Each row below holds a small network's activations on one input, seen along a few directions.
In each table, some parts of the input vary, and every possible input appears once, in random order.
A made-up example of a description, with smaller parts first: one of 6 places along a line, together with either a single point or one of 11 places around a ring or (one of 3 separate values, together with one of 5 places around a ring).
Shared parts are said once, and a part with two or three values counts as separate values.
In the rows, 100 means zero.

Table:
r1: 150,119,156,112,86,93,129,64,79,129,55,130,77,111
r2: 100,57,134,48,117,117,111,66,131,77,66,77,63,68
r3: 105,168,77,112,85,65,130,100,79,170,34,70,168,117
r4: 93,106,111,121,76,39,41,79,135,77,114,112,78,131
r5: 108,100,128,95,112,108,68,58,81,74,63,155,78,126
r6: 153,126,85,114,106,132,180,89,89,142,111,85,134,131
r7: 100,23,40,88,87,83,103,145,75,113,120,71,76,85
r8: 67,75,33,81,116,171,145,102,114,98,112,54,69,67
r9: 96,119,24,113,130,172,101,68,127,76,129,113,119,117
r10: 169,112,82,120,100,95,162,114,66,127,109,85,135,134
r11: 95,92,122,126,103,46,51,88,86,76,80,126,82,143
r12: 77,63,56,61,125,149,145,112,68,96,104,52,80,94
r13: 177,85,66,138,71,67,129,121,87,153,127,98,124,113
r14: 80,112,102,83,145,160,115,141,77,95,145,109,134,85
r15: 70,80,113,86,41,115,83,80,147,74,96,61,41,61
r16: 96,101,167,69,134,118,91,86,136,77,107,129,108,55
r17: 91,50,55,69,116,109,136,137,53,85,103,58,86,102
r18: 133,64,33,116,100,88,54,114,82,89,134,122,122,132
r19: 33,151,96,80,122,96,67,150,68,124,73,96,170,75
r20: 53,149,40,91,117,80,58,91,77,104,45,98,167,133
r21: 31,105,49,58,102,85,97,124,59,124,29,40,117,84
r22: 101,105,47,92,138,150,107,80,88,75,121,113,132,149
r23: 73,96,162,117,109,56,64,137,83,94,101,127,85,97
r24: 95,97,99,91,136,120,107,166,62,85,143,113,137,93
r25: 80,104,169,87,118,114,86,110,80,96,89,158,81,76
r26: 130,109,147,145,79,29,115,93,89,130,73,106,82,127
r27: 76,111,152,110,83,53,47,129,127,94,134,109,82,83
r28: 69,123,147,106,62,119,59,97,146,75,136,112,88,48
r29: 150,141,62,134,97,158,173,79,130,142,119,84,121,103
r30: 71,69,119,93,62,42,77,113,130,96,98,64,37,96
r31: 120,91,47,99,130,111,93,106,65,63,118,113,134,151
r32: 132,139,132,135,25,92,115,50,158,112,106,92,84,82
r33: 118,94,124,79,128,109,81,32,141,57,83,130,106,103
r34: 87,118,103,117,53,107,53,43,157,56,114,116,85,97
r35: 82,59,136,66,100,110,106,89,73,97,49,107,38,89
r36: 103,70,83,108,107,94,74,173,84,111,159,125,127,75
r37: 133,125,136,139,53,25,101,82,133,130,105,88,77,113
r38: 161,114,154,96,102,95,141,40,140,111,75,105,105,89
r39: 70,124,80,105,136,180,115,130,121,98,154,112,124,57
r40: 71,54,130,100,91,49,89,119,80,96,66,82,44,109
The inputs of r16 and r38 match in every part but one. If r27 is changed in the same way as r16 into r38, which row does it become?
Answer: r37
Describe the family of inputs behind these rows.
Answer: one of 4 separate values, together with either a single point or one of 4 places along a line or one of 5 places around a ring
Start at r40 and move only the place on the ring of 5, one step at a time. The first step leads to r30. Which rows follow, in order?
Answer: r15, r2, r35
Which other rows agree with r33 in the choice among 4 separate values? List them by row number.
Answer: r4, r5, r9, r11, r18, r20, r22, r31, r34
Change only the choice among 4 separate values in r8. List by row number the other rows that result.
Answer: r9, r29, r39

Table:
r41: 54,50,88,50,94,112,134,125,87,86,84,55,56,71
r42: 61,47,83,60,113,147,122,96,115,66,96,56,63,72
r43: 141,102,36,93,141,190,133,83,99,97,126,109,146,105
r44: 118,130,52,108,152,174,125,100,78,94,133,135,170,115
r45: 99,57,146,80,78,110,107,78,151,93,101,78,30,60
r46: 133,157,132,148,82,29,72,79,113,134,105,134,144,133
r47: 78,110,162,98,113,118,55,75,136,64,119,165,86,74
r48: 32,97,79,88,140,91,29,138,93,79,106,125,129,97
r49: 159,103,140,109,54,63,161,60,106,154,67,66,64,109
r50: 77,129,165,93,107,89,34,103,131,73,121,154,105,86
r51: 77,58,136,83,63,39,79,112,95,112,75,81,33,75
r52: 136,101,21,91,130,187,158,75,96,103,123,78,109,119
r53: 113,69,23,94,104,94,148,127,31,133,78,54,119,128
r54: 100,109,34,121,107,86,111,162,36,130,108,97,163,144
r55: 165,136,115,128,66,123,138,27,156,114,93,95,70,109
r56: 146,168,158,142,92,106,108,45,129,119,117,151,131,102
r57: 140,72,33,88,124,165,172,95,87,113,106,51,111,112
r58: 67,88,144,123,71,34,42,140,91,82,99,120,75,106
r59: 66,80,84,60,121,172,82,81,121,46,120,108,100,66
r60: 173,140,127,124,68,126,112,31,154,103,101,123,110,96
r61: 129,140,135,151,58,18,86,100,82,147,82,114,121,142
r62: 128,63,37,82,121,130,181,118,59,129,80,57,103,121
r63: 71,104,141,120,95,45,28,120,121,70,122,138,97,97
r64: 113,149,56,108,155,143,106,130,75,109,133,127,185,125
r65: 96,87,135,98,81,132,97,61,154,65,124,98,27,69
r66: 105,90,146,95,84,135,71,65,151,55,131,125,65,58
r67: 39,124,104,76,135,128,55,129,99,56,124,126,140,86
r68: 40,54,77,67,88,77,100,138,65,93,78,56,68,76
r69: 91,53,148,67,68,75,113,99,119,105,80,80,21,71
r70: 37,70,82,78,107,55,81,160,57,89,83,70,91,86
r71: 74,74,141,94,81,16,60,135,88,107,80,95,57,86
r72: 165,99,135,121,71,99,151,28,135,131,77,68,72,111
r73: 111,95,33,105,116,70,133,158,29,138,94,65,142,126
r74: 59,80,73,65,126,179,99,80,130,73,108,85,58,70
r75: 142,124,122,138,64,3,104,104,84,141,54,85,100,126
r76: 144,99,115,127,52,26,119,71,86,136,38,73,75,128
r77: 104,126,30,117,133,98,97,142,65,118,131,115,185,134
r78: 28,80,82,93,113,80,44,158,64,91,83,107,108,107
r79: 145,172,143,133,99,78,74,61,122,95,87,150,147,141
r80: 43,113,105,82,133,155,80,111,110,56,131,134,121,61
The inputs of r61 and r78 match in every part but one. If r72 is changed in the same way as r61 into r78, which row does it become?
Answer: r42
The inputs of r62 and r69 match in every part but one. If r64 is changed in the same way as r62 into r69, which row does it become?
Answer: r50
Describe the family of inputs behind these rows.
Answer: one of 4 places along a line, together with one of 10 places around a ring
Change only the place on the line of 4 in r74. List by row number the other rows that result.
Answer: r52, r55, r65

Table:
r81: 79,48,64,80,111,98,108,142,80,112,109,72,93,94
r82: 153,139,104,134,85,121,109,77,129,109,136,124,124,117
r83: 130,142,157,148,57,10,59,73,112,124,68,129,109,131
r84: 139,76,79,109,89,96,137,105,89,104,128,72,78,113
r85: 131,88,100,117,75,125,143,78,127,110,112,85,68,92
r86: 113,74,57,116,98,88,136,129,78,130,95,64,104,110
r87: 72,86,92,97,112,114,64,131,97,55,158,125,108,99
r88: 110,149,62,111,122,101,113,106,60,137,66,104,168,134
r89: 44,101,162,107,90,30,10,100,117,77,84,137,72,87
r90: 94,95,122,66,103,150,120,60,125,75,79,85,72,61
r91: 140,156,116,115,101,136,114,37,136,103,89,122,138,113
r92: 60,86,72,63,125,117,119,126,47,113,57,68,106,84
r93: 156,118,75,132,91,88,108,105,94,105,140,130,136,129
r94: 76,62,160,88,63,29,62,96,112,101,57,95,35,90
r95: 123,114,112,85,93,137,146,41,134,100,76,78,83,94
r96: 57,89,80,91,130,104,70,158,79,79,135,111,131,96
r97: 102,44,83,85,101,109,108,120,91,88,132,88,67,92
r98: 79,99,119,99,123,139,66,104,127,67,149,132,89,71
r99: 122,95,166,114,58,16,98,82,100,119,52,80,46,107
r100: 70,120,128,81,137,154,72,67,134,58,102,130,103,70
r101: 133,121,54,126,101,77,109,129,83,127,116,113,158,128
r102: 93,108,60,82,116,105,144,108,58,135,54,61,113,117
r103: 95,73,104,85,81,132,111,93,124,86,126,83,58,67
r104: 28,117,73,70,138,123,75,134,66,87,80,110,140,104
Describe the family of inputs behind these rows.
Answer: one of 4 places along a line, together with either a single point or one of 5 places along a line
The inputs of r91 and r90 match in every part but the place on the line of 4. If r88 is changed in the same way as r91 into r90, which row does it become?
Answer: r92
Which other rows agree with r98 in the place on the line of 4? List them by row number.
Answer: r87, r89, r96, r100, r104
Change only the place on the line of 5 in r84. List by row number the other rows that result.
Answer: r85, r86, r95, r102

Table:
r105: 49,101,106,96,108,68,59,117,95,89,84,106,98,101
r106: 71,49,89,82,109,81,87,152,75,97,109,90,79,86
r107: 75,96,120,82,113,138,106,85,132,80,101,93,73,69
r108: 63,87,122,85,104,116,59,120,111,57,138,130,99,71
r109: 90,124,146,91,107,93,73,79,124,78,96,120,111,95
r110: 79,47,71,78,93,117,100,115,103,77,118,78,61,83
r111: 62,110,140,89,110,113,71,96,110,65,104,127,97,84
r112: 129,108,125,108,97,119,112,57,137,99,95,104,84,84
r113: 79,94,26,87,138,163,113,150,61,96,150,87,142,95
r114: 113,129,149,113,96,86,80,74,126,82,100,124,116,99
r115: 139,138,147,132,81,77,91,77,130,96,120,130,115,114
r116: 120,91,114,109,91,53,111,107,79,127,70,89,92,110
r117: 85,106,25,89,158,159,126,124,66,104,113,91,139,115
r118: 69,73,107,85,107,82,101,129,65,109,73,92,74,96
r119: 76,73,91,79,94,111,118,95,105,86,84,67,64,90
r120: 128,125,111,143,74,43,74,95,106,118,99,120,107,136
r121: 102,87,98,81,83,97,121,77,110,101,76,64,76,98
r122: 78,111,108,100,102,57,56,96,98,103,75,110,102,116
r123: 100,118,112,122,82,56,62,93,93,108,76,120,107,116
r124: 156,132,46,129,111,126,152,107,82,136,124,98,169,136
r125: 112,117,29,87,147,145,133,107,73,119,100,93,156,121
r126: 135,120,33,109,134,138,140,102,75,124,103,99,163,126
r127: 124,93,103,102,64,96,128,73,103,107,78,74,81,97
r128: 49,80,93,93,95,80,47,140,89,81,117,113,100,86
r129: 140,109,123,128,64,51,124,114,79,140,92,93,99,117
r130: 151,98,98,124,55,89,133,71,105,120,99,88,74,118
r131: 78,68,98,81,112,142,88,106,129,71,136,103,68,63
r132: 153,119,126,127,75,114,122,61,133,114,114,116,84,96
r133: 102,109,128,84,103,124,110,67,138,94,92,91,86,76
r134: 95,88,114,87,96,68,104,113,70,124,65,89,86,104
The inputs of r132 and r131 match in every part but one. If r124 is changed in the same way as r132 into r131, which row does it become?
Answer: r113
Describe the family of inputs behind these rows.
Answer: one of 5 places along a line, together with either a single point or one of 5 places around a ring
Start at r111 and move only the place on the ring of 5, one step at a time. The first step leads to r105. Which rows follow, in order?
Answer: r118, r119, r107
Change only the place on the line of 5 in r120. List by row number the other rows that result.
Answer: r105, r122, r123, r128

Table:
r135: 84,65,111,86,102,82,106,122,63,107,78,95,66,105
r136: 50,79,91,91,79,79,89,123,85,105,75,78,64,90
r137: 103,61,103,64,124,118,122,103,95,86,96,82,88,82
r138: 132,96,131,130,59,58,73,51,145,81,110,119,67,124
r139: 103,117,95,70,115,117,122,64,107,103,56,81,120,92
r140: 90,74,96,91,127,79,82,140,70,102,106,113,109,106
r141: 88,128,94,101,121,75,81,105,78,114,71,108,142,120
r142: 138,116,171,136,65,66,100,85,133,116,104,119,84,80
r143: 125,104,54,118,99,106,96,96,98,90,129,109,128,128
r144: 129,98,61,118,98,141,119,73,116,95,124,102,91,119
r145: 113,83,74,116,71,70,107,93,83,113,78,83,73,128
r146: 99,136,92,96,124,156,118,68,105,100,83,116,113,101
r147: 117,97,61,120,98,62,87,109,89,104,111,96,119,133
r148: 125,124,92,115,101,110,121,124,91,120,132,107,141,102
r149: 56,90,76,96,105,77,61,144,93,99,106,95,111,92
r150: 101,134,169,104,85,80,61,48,130,95,60,132,91,97
r151: 62,98,79,94,110,161,100,102,117,79,127,96,83,72
r152: 102,76,178,98,100,70,73,92,118,63,102,135,58,86
r153: 134,80,63,95,89,105,120,71,119,97,98,68,96,111
r154: 63,100,154,93,67,76,38,85,148,74,111,112,52,69
r155: 134,103,102,93,93,108,146,100,109,126,102,67,111,83
r156: 58,101,71,94,109,124,74,130,99,75,131,105,125,85
r157: 83,117,109,96,95,79,108,89,70,117,40,91,97,118
r158: 111,106,113,114,76,72,132,119,74,136,85,77,90,107
r159: 129,120,99,116,101,144,144,102,107,124,127,100,105,91
r160: 94,83,93,87,131,121,95,128,75,81,129,123,121,102
r161: 116,117,98,117,99,68,109,135,83,133,114,93,131,109
r162: 96,83,103,88,134,152,123,104,91,79,126,112,87,94
r163: 69,74,79,66,99,123,99,99,121,89,97,64,85,59
r164: 95,138,86,97,124,121,92,92,87,98,89,122,151,113
The inputs of r145 and r135 match in every part but one. If r147 is changed in the same way as r145 into r135, which row does it become?
Answer: r140
Describe the family of inputs behind these rows.
Answer: one of 5 separate values, together with either a single point or one of 5 places around a ring
Change only the choice among 5 separate values in r155. List by row number the other rows that result.
Answer: r137, r139, r153, r163
Which other rows agree with r157 in the choice among 5 separate values? List them by row number.
Answer: r139, r141, r146, r150, r164
Which other rows agree with r148 in the choice among 5 separate values? List them by row number.
Answer: r142, r155, r158, r159, r161
